A small network was shown many inputs. Here are its activations along a few directions, one row for each input.
In each table, some parts of the input vary, and every possible input appears once, in random order.
Descriptions start from the smaller parts, as in this example, which fits no table here: one of 4 places along a line, together with either a single point or one of 9 places around a ring or (one of 3 separate values, together with one of 8 places around a ring).
Shared parts are said once, and a part with two or three values counts as separate values.
In the rows, 128 means zero.

Other details of the inputs vary at random and push rows far along two fixed directions, the same in every table; ignore that.

Rows:
r1: [116 119 132 134 130 110 119 112 144 107 131 143 141 149 138]
r2: [ 96 125 135 147 109 132 137 123 129 133 106 120 143 139 135]
r3: [160 160 111 128 143 121 128 127 112 136 138 114 121  91  98]
r4: [119 122 143 142 116 121 108 111 134 106 122 145 129 148 131]
r5: [106 136 117 115 107 115 132 135 134 114 117 125 119 132 135]
r6: [103 137 138 131 127 103 131 131 121 122 128 138 130 153 126]
r7: [103 137 117 116 118 116 134 131 134 121 131 127 123 148 136]
r8: [115 123 122 140 110 141 145 123 127 120  96 115 132 141 134]
r9: [109 136 110 119 107 122 126 134 122 115 117 123 113 140 130]
r10: [101 132 140 137 107 115 125 131 137 134 118 138 119 141 129]
r11: [168 151 130 141 142 119 127 128 114 147 134 118 115  96  98]
r12: [172  26 169  88 130 155 148 193  74 184 195 173 100 129 170]
r13: [109 126 140 140 119 124 113 129 151 122 111 140 139 141 135]
r14: [109 127 139 140 117 133 111 128 139 121 116 138 131 149 129]
r15: [147 163 102 129 147 134 129 118 126 149 156 114 120  99 104]
r16: [108 140 142 143 114 111 118 131 112 125 116 136 121 152 117]
r17: [104 131 120 111 128 121 130 127 136 120 121 125 132 148 139]
r18: [115 127 120 117 121 126 119 136 147 100 110 126 138 133 143]
r19: [114 127 128 127 115 125 124 123 133 122  99 121 118 145 127]
r20: [104 141 129 138 128 110 123 130 108 123 129 133 125 157 121]
r21: [104 130 113 115 128 129 127 125 129 120 121 122 127 156 129]
r22: [120 123 135 133 120 121 118 132 153 110 101 127 131 137 142]
r23: [159 142 116 123 159 140 124 127 146 139 152 122 144  96 122]
r24: [160 138 133 128 143 131 131 122 139 152 125 118 121  87 117]
r25: [153 140 122 139 160 146 119 124 133 147 155 128 136 103 112]
r26: [154 159 122 122 153 117 137 124 123 142 156 120 131  98 103]
r27: [111 133 115 122 133 133 120 129 137 107 125 125 136 155 136]
r28: [147 138 114 128 149 149 149 121 123 150 147 102 144  93 123]
r29: [148 136 140 133 141 134 125 122 136 163 136 132 128  92 113]
r30: [157 127 130 140 136 145 146 126 124 154 126 105 132  83 124]
r31: [183  22 154  70 125 169 142 191  70 166 169 157 100 123 165]
r32: [112 130 133 130 107 111 131 133 138 123 108 126 112 136 134]
r33: [113 138 128 114 115 103 134 137 122 105 115 126 126 137 127]
r34: [115 126 129 138 131 120 115 109 131 103 132 141 133 155 135]
r35: [165 122 146 140 140 126 115 112 142 139 149 144 136  93 117]
r36: [142 131 123 142 150 147 146 121 122 160 149 112 145  94 120]
r37: [142 138 116 145 151 157 149 116 121 153 144 117 142 103 111]
r38: [140 155 116 142 147 134 126 121 122 158 157 124 119 102 104]
r39: [153 155 145 143 142 117 128 125 125 155 143 133 127  91  97]
r40: [131 123 136 136 117 117 114 112 136  94 110 132 122 143 136]
r41: [101 124 130 147 110 145 141 121 124 129 106 127 139 146 128]
r42: [114 130 126 134 106 119 125 132 127 124 110 123 106 145 129]
r43: [106 124 118 123 111 135 144 130 125 113 106 105 139 130 144]
r44: [ 98 129 128 126 130 118 127 125 137 129 119 133 133 149 136]
r45: [124 121 126 117 117 113 119 119 144  88 117 134 136 133 141]
r46: [155 134 126 136 160 139 122 128 144 150 153 132 144  97 120]
r47: [109 129 121 109 117 122 129 131 136 113 107 123 128 133 139]
r48: [176 125 140 133 142 123 120 113 144 127 137 131 129  87 122]
r49: [132  11 179  93  90 152 133 200  67 158 157 178  90 180 181]
r50: [121 124 123 120 129 113 123 113 145  97 132 134 141 148 141]
r51: [118 127 116 118 120 133 117 134 135 101 112 124 131 141 137]
r52: [102 129 136 134 115 129 118 122 132 133 111 132 124 148 121]
r53: [122 125 131 134 119 129 116 130 141 110 105 126 125 144 135]
r54: [166 140 116 127 157 135 122 107 131 124 158 126 133 104 118]
r55: [ 97 130 123 129 130 127 124 122 129 128 121 129 127 155 125]
r56: [110 142 118 122 126 111 127 132 109 114 128 125 124 158 124]
r57: [146 143 105 131 149 158 151 116 123 142 141 108 142 104 115]
r58: [151 143 103 129 137 158 148 119 123 136 127 106 138  89 113]
r59: [118 134 144 130 114 100 133 135 126 115 106 129 120 141 126]
r60: [126 125 121 119 118 121 116 117 131  86 117 131 128 140 139]
Description of these inputs: one of 2 separate values, together with one of 5 places around a ring, together with either a single point or one of 5 places along a line.
- The inputs of r25 and r53 match in every part but the place on the ring of 5. If r6 is changed in the same way as r25 into r53, which row does it become? => r59
- Which other rows does r37 become when the choice among 2 separate values takes its other values? List them by row number. => r36
- Which other rows agree with r22 in the place on the ring of 5 and the choice among 2 separate values? List them by row number. => r24, r30, r32, r48, r59
- Which other rows does r23 become when the place on the ring of 5 takes its other values? List them by row number. => r13, r18, r22, r46
- A walk changes only the place on the line of 5. It starts at r39 and steps to r10. List the rest of the walk in order. => r29, r13, r35
